Read these off the table that follows.
1) Give the minimum.
2) Give the first entry in reading order.
3) Give the 3rd largest entry.
4) Give the entry just left of 121.
[[134, 91, 124, 55, 152, 149, 85, 135, 67, 150, 105, 112, 144], [138, 100, 133, 133, 151, 147, 93, 117, 100, 98, 89, 103, 132], [152, 128, 99, 157, 114, 129, 197, 108, 134, 125, 162, 104, 131], [102, 99, 111, 153, 152, 146, 125, 88, 65, 85, 79, 99, 127], [118, 111, 140, 110, 125, 122, 96, 138, 120, 116, 96, 116, 138], [107, 97, 166, 115, 158, 135, 91, 117, 85, 160, 138, 123, 135], [83, 106, 183, 161, 164, 112, 95, 94, 88, 74, 61, 101, 82], [88, 105, 173, 153, 160, 135, 92, 92, 88, 101, 74, 110, 91], [94, 135, 120, 95, 104, 68, 141, 137, 136, 160, 153, 158, 135], [151, 132, 82, 141, 101, 122, 186, 136, 137, 100, 149, 104, 140], [89, 102, 107, 136, 135, 136, 121, 100, 82, 91, 75, 103, 134], [127, 114, 143, 145, 138, 127, 128, 104, 118, 148, 149, 115, 126], [92, 133, 99, 116, 116, 142, 101, 101, 125, 91, 72, 126, 90], [87, 130, 74, 100, 108, 144, 145, 89, 118, 133, 105, 128, 114], [151, 133, 143, 141, 116, 127, 102, 139, 139, 96, 128, 120, 118], [147, 135, 104, 126, 111, 139, 113, 128, 138, 132, 146, 132, 112]]
1) 55
2) 134
3) 183
4) 136
